These are the activations of a small neural network, seen along a few directions. Each row is one input.
Each table varies a few parts of the input and shows all the possible inputs, shuffled.
Descriptions start from the smaller parts, as in this example, which fits no table here: one of 3 separate values, together with either a single point or one of 11 places along a line or (one of 6 places along a line, together with one of 8 places around a ring).
Shared parts are said once, and a part with two or three values counts as separate values.
In the rows, 128 means zero.

Other details of the inputs shift rows strongly along two fixed directions, in all tables alike. That doesn't count.

A family of inputs:
R1: [132  76 153 147 168 115 121 125 110 155 108 171 119]
R2: [123  68 161 151 164  80 132  89 126 139 108 147 119]
R3: [135 139 115 121 104 106 155 107 149 114 135 100 126]
R4: [153 177 126 131 112 126 159 130 141 116 150 113 151]
R5: [156 168 114 110 111 117 137 126 146 126 129 114 143]
R6: [136 156 134 140 117 109 161 114 144 100 145  99 138]
R7: [143 164 101 108 102 143 139 143 140 127 141 112 136]
R8: [122  56 165 150 160  86 140  98 127 136 111 156 111]
R9: [123  63 166 147 161  77 133  92 122 140 101 144 123]
R10: [ 87 108 124 132 152 216  61 195  86 141 128 174 118]
R11: [126 162 109 111  99 129 126 123 134 107 138  95 132]
R12: [147 172 109 103 105 138 128 136 134 127 138 109 140]
R13: [156 162 111 116 100 120 153 129 151 130 140 114 130]
R14: [124  66 160 153 161  84 138  93 124 136 106 153 112]
R15: [ 68  88 130 144 149 210  65 178  86 130 122 153 108]
R16: [ 97 168  95 117 128 225  56 196 100 125 140 142 132]
R17: [147 165 112 106 106 121 149 126 141 134 135 110 138]
R18: [129 146 119 118 106 104 151 104 143 118 131 100 129]
Each input here is: one of 2 separate values, together with either a single point or one of 8 places around a ring.

A family of inputs:
R19: [122 134 118 123 124 124 120 125 132 126 122 131 122]
R20: [132 132 123 124 126 133 137 135 125 133 128 130 132]
R21: [140 131 122 124 127 130 126 136 129 129 126 131 131]
R22: [125 134 121 124 125 127 118 122 131 123 122 130 124]
R23: [110  63 159 146 167 139 109 141 104 156 110 168 119]
R24: [138 136 129 125 128 129 121 133 131 133 130 131 130]
R25: [133 130 122 124 125 133 136 136 130 132 128 131 130]
R26: [124 131 122 136 132 132 130 129 133 124 132 120 130]
R27: [124 124 122 128 118 131 127 125 128 124 135 124 121]
R28: [124 124 122 133 121 133 132 130 135 121 135 125 118]
R29: [119 128 125 116 123 125 123 128 128 124 126 120 126]
R30: [130 136 127 124 127 133 134 131 124 137 132 130 131]
R31: [125 137 132 139 129 131 130 129 125 121 128 119 135]
R32: [123 127 127 126 129 128 128 132 133 117 136 123 128]
R33: [131 135 125 123 126 133 136 132 123 135 130 130 132]
R34: [125 133 120 128 127 127 121 123 130 123 132 132 127]
R35: [124 131 121 130 128 130 124 124 127 128 131 119 132]
R36: [124 125 123 123 117 131 125 123 129 125 125 121 118]
R37: [124 127 130 127 123 135 129 127 131 126 130 121 140]
R38: [126 130 133 138 118 133 132 130 125 118 131 122 126]
R39: [137 138 127 123 129 130 125 129 123 134 130 131 132]
R40: [137 139 129 124 129 129 122 130 127 134 131 131 131]
R41: [123 128 128 121 125 127 123 126 126 121 136 122 130]
R42: [126 139 132 138 127 128 126 129 128 116 128 130 131]
R43: [122 128 129 116 124 127 121 124 127 121 126 118 128]
R44: [167 100 151 143 139  30 189  63 166 132 119 130 125]
R45: [133 130 124 125 124 133 133 137 133 133 129 131 129]
R46: [140 131 124 125 127 130 123 136 133 130 127 131 130]
R47: [139 133 127 125 127 129 122 135 134 131 129 131 130]
R48: [121 125 120 122 115 128 126 127 130 128 125 123 116]
R49: [124 139 127 134 131 130 130 127 130 119 131 133 126]
R50: [123 136 128 136 133 134 134 127 127 125 131 121 130]
R51: [131 135 128 125 126 132 131 133 131 136 132 131 129]
R52: [130 137 129 124 127 132 131 131 128 137 133 131 130]
R53: [119  67 156 144 170 132 109 135  97 153 106 165 124]
R54: [125 134 139 131 126 128 127 133 124 114 132 121 135]
R55: [124 130 128 133 122 135 136 128 128 121 134 125 120]
R56: [121 131 120 125 125 127 122 125 128 132 120 117 129]
R57: [137 136 125 123 128 130 127 130 122 132 128 130 133]
R58: [123 133 134 127 130 130 132 130 127 118 135 124 129]
R59: [124 132 123 125 126 130 121 122 127 129 120 115 131]
What do these inputs look like to the network?
Answer: either a single point or (one of 2 separate values, together with one of 8 places around a ring) or (one of 4 separate values, together with one of 6 places along a line)
Which other rows does R48 become when the choice among 4 separate values takes its other values? List them by row number.
Answer: R19, R29, R56
Which other rows does R32 become when the place on the line of 6 takes its other values? List them by row number.
Answer: R29, R41, R43, R54, R58

A family of inputs:
R60: [169 133 155 139 131  51 156  68 153 150 118 100 156]
R61: [ 76 158  92 104 109 183  71 174 136  82 140 112 112]
R62: [ 89  68 169 139 151 154 125 135  86 134 132 144 133]
R63: [125 102 142 158 189 140 100 152 110 151 109 183 142]
R64: [113 101 161 172 170 139  93 134  92 119 104 167 123]
R65: [131 117 154 137 146  67 157  58 128 129 122 119 146]
R66: [134  91 147 118 129  63 143  81 145 115 129 143 113]
R67: [ 75  88 154 151 182 142  95 116 100 129 104 128 133]
R68: [170 242  88 108  97 121 144 125 159 101 170  98 142]
R69: [119  87 149 110 137  59 146  86 148 124 104 106 122]
R70: [168 118 131 144 106  63 173  77 177 148 127 122 110]
R71: [147 105 144 143 118  78 174  84 126 144  92 126 113]
R72: [115  92 159 165 169 141  79 133 113 145 119 159 129]
R73: [150  95 143 136 119  82 158  82 146 171 110 118 121]
R74: [182 123 128 106 131  64 163 107 171 138 113 153 133]
R75: [120  79 151 102 159 135  92 143  86 164 113 162 120]
R76: [167 220  63  91  74 134 175 129 171 140 135  94 146]
R77: [ 76 160  85 113  97 200 101 149 101 123 142 117 117]
R78: [ 87  69 151 112 148 134  89 124  91 137 113 152 120]
R79: [139 206  72 116  61 100 177  96 173  95 164  90 116]
R80: [121  79 166 130 166 154 127 156  83 162 133 153 131]
R81: [119  42 119 142 157 148  88 132  97 140 105 119 127]
R82: [107 163 111  97 100 190  71 176  95 107 115 123 124]
R83: [102 190 113 132 120 205  72 168  84 105 121 116 144]
R84: [128  80 152 151 173 155 130 171 117 151 125 182 135]
R85: [142 112 154 146 122  58 199  90 173  98 141  99 128]
R86: [164 199 111 105  65 133 162 135 163 115 163  64 155]
R87: [117  96 130 138 131  65 183  73 148 137 103 100 112]
R88: [173 130 124 127 124  69 186  78 159 152 142 138 102]
R89: [ 68  69 127 164 158 139 114 136 116 130 108 148  92]
R90: [124  78 153 137 171 156 133 169  99 167 113 162 150]
R91: [118  69 156 129 147 136  72 142 123 144 114 164 110]
R92: [106 180  81  98 107 217  95 172  99 149 150 124 117]
R93: [114  77 176 151 150 155 125 150  78 132 109 146 129]
R94: [118 123  68 134 116 195  70 170 122  95 142 109 121]
R95: [165 101 164 137 149  88 176 115 137 141 150 148 122]
R96: [157 190 101  79  66 114 120 128 164 121 139  78 144]
R97: [109 198  86 117 135 211  73 197 101 136 129 129 168]
R98: [147 206 102 113  64 119 178 120 170  74 184  85 141]
R99: [165  99 149 107 144  76 139 101 138 141 128 158 110]
R100: [118  83 125 149 166 155 120 150 122 170 106 188 111]
R101: [168 215  74  66  78 128 140 150 161 123 131 100 158]
R102: [172 122 163 152 114  70 192 101 148 104 133 125 128]
R103: [116 103 155 139 183 138  96 134  78 164 118 155 139]
R104: [ 71 183  93 138 130 200  73 167 126  79 145 109 129]
R105: [112 158 118 134 103 211  89 194 127 112 164 122 132]
R106: [141 223  91 120  87 108 150  97 166  76 167  90 144]
R107: [150 108 138 161 119  72 171  92 142 129 104 142 102]
R108: [ 77 168 108 114 104 214 107 185 115  90 151  82 139]
R109: [158 100 156 129 127  69 140  99 139 113 105 148 109]
What do these inputs look like to the network?
Answer: one of 2 separate values, together with either a single point or (one of 4 separate values, together with one of 6 places along a line)
Changing only the choice among 2 separate values turns R106 into R65. The same change can be made to R100. Which row results?
Answer: R76
Changing only the choice among 2 separate values turns R73 into R70. The same change can be made to R62. Which row results?
Answer: R98
Which other rows does R97 become when the place on the line of 6 takes its other values? List them by row number.
Answer: R60, R65, R67, R83, R103

A family of inputs:
R110: [108 150 127 124 118 158 112 147 126  99 148 128 124]
R111: [163 144 135 116 130  96 162 112 139 138 122 115 150]
R112: [169 143 132 123 129  90 161 122 151 129 138 138 139]
R113: [108  58 146 144 159 135 125 128 110 162 119 153 114]
R114: [114 146 101 123 115 153  89 143 130 106 126 115 126]
R115: [ 99 154 101 148 122 161 130 143 126 114 126 133 114]
R116: [109 153 115 127 129 164 115 144 115 130 138 111 144]
R117: [100  37 171 139 160 114 128 116 101 147 110 157 102]
R118: [133 133 124 112 116  81 140  88 145 111 126 114 122]
R119: [121 148 120 140 119 160 108 157 134  99 142 123 130]
R120: [143 137 115 122 125  87 142  92 154 132 127 115 128]
R121: [114 133 108 126 105 169 111 159 127 114 135 109 119]
R122: [ 90  70 171 141 163 125 114 124  90 139 112 143 129]
R123: [123 159 108 116 116 159  89 144 118 129 125 131 123]
R124: [161 141 122 109 124  85 143 110 154 139 116 127 133]
R125: [123 158 125 124 123 164 111 146 104 132 130 122 141]
R126: [106  64 165 154 165 132 111 128 100 137 103 138 136]
R127: [128 138 106 105 112 168 119 167 126 140 133 136 130]
R128: [151 140 130 138 130  96 161 105 154 124 146 124 132]
R129: [159 132 128 121 104  99 163 105 142 142 129 123 123]
R130: [166 148 138 135 121  93 156 108 142 126 139 133 131]
What do these inputs look like to the network?
Answer: either a single point or (one of 4 separate values, together with one of 5 places along a line)
Which other rows does R120 become when the choice among 4 separate values takes its other values? List them by row number.
Answer: R113, R116, R128
